Each row below holds a small network's activations on one input, seen along a few directions.
Each table varies a few parts of the input and shows all the possible inputs, shuffled.
Descriptions start from the smaller parts, as in this example, which fits no table here: values(2) and (point or line(9) or (line(4) and ring(5))).
Shared parts are said once, and a part with two or three values counts as separate values.

Other details of the inputs vary at random and push rows far along three fixed directions, the same in every table; ignore that.

Table:
r1: [-15   9   6  -9 -18 -27 -18  11   7 -11  29   2  -2 -17  -2]
r2: [ 38  12  11   1  18   4  -3   8 -20  27  -9  -2  16  -7   3]
r3: [-40 -21 -12   8 -22  -2  12  -3  27 -27  -2   7 -22  18  -3]
r4: [34 -9 -6  2  6 10 25  8 -7 -7  6 11  7 17 29]
r5: [15 -7  4 12  8 16 40 23  8  0 -7  7  0 13  8]
r6: [-33 -21 -24 -12 -18  -6  -2 -28   7 -33   9   6 -12  21   4]
r7: [  2  16   4 -12  17  -4 -37   4 -31  20 -13 -19   9 -41 -19]
r8: [34 -8 -6  1  7  9 20  9 -7 -5  4 12  8 15 27]
r9: [30  2  7  9  7 18 26 -4  6 11  8  4  8 23 24]
r10: [ -8  11  15   3 -25 -32 -20   7  11  -4  24   4  -6 -13   6]
r11: [27  3  8  7  7 19 21 -4  7 11  6  6  9 21 21]
r12: [ -2   4   2  -2  -1  -9 -19 -12 -11   8  -6  -6   0  -8  -4]
r13: [-41 -20 -11   7 -22  -1  12  -5  26 -28  -3   8 -22  17  -3]
r14: [ 18   8   8  10  21  17  17  31  -5  23 -15   0   9 -12 -10]
r15: [  4  14   4 -12  14  -5 -38   6 -26  18 -11 -14   9 -37 -17]
r16: [-12  15   8   3  16   6 -15  20 -11  25 -21 -13   3 -36 -32]
r17: [-27 -20 -24  -6   1  27  -9 -57   2  -5 -25  -5  -9  33  -4]
r18: [ -2   5   3  -3  -1  -8 -19 -12 -10   8  -6  -4   2  -8  -3]
r19: [-25 -21 -26  -5   2  28  -4 -58   1  -6 -25  -8 -10  35  -2]
r20: [ 36  10  10   0  18   6  -3   6 -19  26 -10   0  16  -7   3]
r21: [ -2   0  10  20 -18 -12  32  38  28 -11  25  13 -10   3  14]
r22: [-11   9   9  -2 -22 -31 -20  15   6 -13  28   2  -6 -23  10]
r23: [-15   9   5  -9 -19 -29 -21  13   8 -10  30   1  -2 -18  -4]
r24: [14 -5 -1 15  8 16 35 25  9  4 -6  9  1 12  6]
r25: [-28 -18 -19  -6 -20 -11  -8 -36  14 -33   4   5 -16  25   0]
r26: [34 -3  2  1  8  6 22 -1  0 -3  5 11 11 20 15]
r27: [ 34   9   4  -9  21   8  10  16 -19  15   4  -2  19  -7   2]
r28: [  5  21  11 -12  20  -6 -34  -6 -25  22 -13 -21  11 -33 -30]
r29: [-31 -15 -20  -5  19  28  -6 -22 -14   5 -50 -17  -8   0 -35]
r30: [-25   6  13  10 -22 -23  -2  32  24  -9  16  -1 -16 -16 -10]
r31: [-35   7  18  13 -36 -35   0  35  35 -19  32   4 -21 -18  -2]
r32: [34 -2  4  2  8  6 27 -1  1 -6  7 12 11 20 20]
r33: [ -1  17   4 -19  19  -2 -32   2 -27  21  -8 -17  15 -36 -27]
r34: [  0   8   4  -7   4  -7 -17 -11  -6   0  -2  -5   5  -9 -11]
r35: [-29   6  10  14 -23 -23   2  29  24  -9  20   2 -16 -17  -6]
r36: [-17  15  17   4 -22 -20 -19  -1  20   2  27  -5  -7 -10   4]
r37: [-21 -29 -32  -7   0  17  -5 -57 -10 -15 -32   0 -11  35   0]
r38: [36 -3  2  3  8  6 29 -1  1 -5  8  9  9 23 19]
r39: [14 -4  3 15  6 14 40 26 11  2 -1 13  2 10 12]
r40: [ -5   3  -6 -15   4  -5 -18  -3 -12   2   2  -6   5 -11 -12]
r41: [31  3  7  8  5 16 23 -1  8 11  9  5  7 24 23]
r42: [-15 -15 -27 -17  18  23 -25 -39 -29  -1 -39  -9   2   0 -15]
Description of these inputs: ring(6) and (values(2) or line(5)).
Changing only the ring(6) part turns r13 into r5. The same change can be made to r34. Which row results?
> r28
Which other rows does r14 become when the ring(6) part takes its other values? List them by row number.
> r16, r21, r24, r35, r39
Which other rows does r30 become when the values(2) part takes its other values? List them by row number.
> r24
List by row number the other rows that have the ring(6) part in common with r36.
> r18, r22, r31, r32, r33, r39

Table:
r43: [-21 -13 -10   3 -16  -1   9  -2  14 -19  10   4 -14  14  10]
r44: [ -7  -6 -12  -6  11   8  -3 -12 -12   3 -21  -3   2   1 -16]
r45: [15  4 13 12 -9 -5 27 23 24 -6 25  9  0 12 18]
r46: [ 32  11   7  -7  18   2  -4   8 -20  14   1  -3  18 -12   2]
r47: [  2  -5 -11 -14  11   7 -14 -23 -17   0 -13  -5   6   0  -6]
r48: [-20 -10  -4   7 -17  -5   3  -4  13 -11   4   2 -14  10   8]
r49: [-22  -5  -5  -3 -13 -10  -8   5   8 -12   8   4  -7  -6  -3]
r50: [ -7  -5  -8  -6  12  10  -5  -9 -10   2 -24  -7   0  -1 -19]
r51: [ 15  36  31  -3  -4 -29 -32  27  -2  23  31 -12   9 -44  -4]
r52: [  1  -2 -10  -8  10  12 -13 -28 -11   4 -11  -7   5   7  -2]
r53: [-19  -3   3   4 -14  -9  -2  -5  16  -8   4  -1 -10   6  -5]
r54: [-21  -4  -5  -1 -14 -12  -9   4   6 -11   4   5  -8  -5  -2]
r55: [ 28  -8  -2   8  13  17  35  10  -3  -3 -11  11   7  16  15]
r56: [ -8  -4  -7  -3   9  11  -3 -18  -7  10 -20  -5   1   6 -14]
r57: [-21 -11  -9   7 -16   0   7  -5  17 -15   7   3 -14  14  11]
r58: [-14  14  11  -5 -13 -25 -35  -7  -1   5  13 -10  -3 -20  -8]
r59: [ 33  11  10  -2  15   3  -4   4 -16  19  -3  -1  13  -8   4]
r60: [ 16  -6   6  11 -10  -4  36  22  18 -19  21  17  -2  14  25]
r61: [-24   1  -1  -3 -13  -9 -12   4   8  -6  11   0  -7  -8  -4]
r62: [-23   3   0   1 -13  -8 -14   1  11  -2   8  -1  -7  -8  -3]
r63: [ -9  -5  -8  -7  12  17   0 -13  -5   2 -18  -8   0   6 -16]
r64: [ -9  -2  -9  -4  12  15  -3 -17  -6   9 -16  -7   2   3 -15]
r65: [-14  16  13  -7 -13 -26 -39  -6  -2   8  12 -11  -3 -26 -11]
r66: [ 14  36  30  -6  -4 -31 -33  30  -6  20  32 -12  10 -46  -7]
r67: [-17  -8  -3   5 -14  -7   1  -4  16 -14   2   4 -12  10  -3]
r68: [ 34   9   8   0  15   3  -1   4 -16  17  -2   0  14  -4   6]
r69: [ 33  12   8  -5  17  -1  -4   9 -21  15  -2  -3  17 -12   2]
r70: [-20  -6   1   8 -15  -6   3  -8  15 -13   2   3 -12   8   3]
r71: [ -8  -6 -12  -9  13  11  -2 -12 -11   2 -18  -4   3   0 -18]
r72: [-19  -8  -4  -2 -12  -9   2   0  14 -19   7   2  -9   5  -5]
r73: [-19 -10  -7   8 -16  -6   0  -2  11 -13   1   3 -15   7   5]
r74: [ 13   8  16  11 -12 -11  12  27  14   5  22  11   2  -2  17]
r75: [27 -8 -3  5 14 18 31 16 -5  2 -4  7  7 11 15]
r76: [ -6  -5 -10  -1  10  10  -4 -15  -9   7 -21  -3   0   4 -15]
r77: [27 -2  1  8 12 16 20 14 -4 12 -7 10  9  9 12]
r78: [-20 -11  -9   3 -15  -9   1   2   8 -17   2   3 -13   3   4]
r79: [ 16  -4   8  17 -12   1  39  17  26 -15  23  16  -4  22  31]
r80: [  3  -6 -12 -11  10   6 -12 -23 -18  -1 -16  -3   4   3  -4]
r81: [27 -5  1  7 14 22 38  9  0 -1 -3  9  8 19 17]
r82: [ -7  -7  -8   3  10  14   0 -14  -7   1 -26  -3  -3   3 -10]
r83: [ -9  -3 -11  -8  12  14  -1 -15  -9   5 -15  -6   2   4 -16]
r84: [ 31  16  10  -7  17   4  -7   7 -19  19   5  -7  18 -13   1]
Changing only one part turns r44 into r71. The same change can be made to r54. Which row results?
> r49
Describe the family of inputs behind these rows.
> ring(6) and (values(2) or ring(5))
Which other rows does r66 become when the values(2) part takes its other values? List them by row number.
> r84
Which other rows does r73 become when the ring(5) part takes its other values? List them by row number.
> r67, r76, r77, r82
List by row number the other rows that have the ring(6) part in common with r56.
> r48, r53, r58, r65, r70, r74

Table:
r85: [ 25  14  11  -1  17  -2   0  24 -16  20  -7  -2  17 -22  -9]
r86: [ 37  19  15  -7  18  -4 -10   8 -21  19   4  -6  20 -17  -3]
r87: [ -7   5  10   5 -16  -9   8  16  22 -12  29   6  -5  -1  10]
r88: [26 -5 -3  5 11 15 28 13 -4  4  2 14  9 12 20]
r89: [-31   0  -5  -3  -7  -7 -29 -14  -6   4 -15  -5  -8 -14 -20]
r90: [18 -1  1  2  2 -2 22 16  6 -1 10  9  6 11  7]
r91: [-25 -22 -17   7 -22   0   5 -22  17 -26  -6   9 -20  26  13]
r92: [-32   2  -6  -6  -2  -3 -24 -11  -4   1  -8 -17 -10 -18 -18]
r93: [-46   3  -5  -4 -18 -21 -38 -13   7  -1   0 -10 -16 -14 -27]
r94: [  1  -9  -9  -5  20  21   5 -17 -17   4 -30 -10   3   6 -14]
r95: [  6   3   9   2 -22 -22  -4  -2  14  -8  28   8  -3   6  21]
r96: [  4  30  27   3   6 -12 -19  25   0  26   6 -12   7 -35 -17]
r97: [  2 -10 -16  -4  18  25  -3 -13 -17   6 -29  -7   3   0  -4]
r98: [ -1 -27 -21   2   3  19  21 -23   1 -24 -19  11  -8  34  11]
r99: [  4   4   6  -2 -21 -20  -4   4  11 -13  35   6  -1   2  22]
r100: [  0  -7  -8  -8  21  25   5 -19 -11   4 -29  -7   7   7 -17]
r101: [ -6   1   4   2 -19 -15   6  19  17  -8  29   8  -4   2  10]
r102: [26 -2  7 12 10 12 30  9  2  8 -1  5  4 15 16]
Changing only one part turns r100 into r87. The same change can be made to r86. Which row results?
> r99
Describe the family of inputs behind these rows.
> values(3) and (point or ring(5))
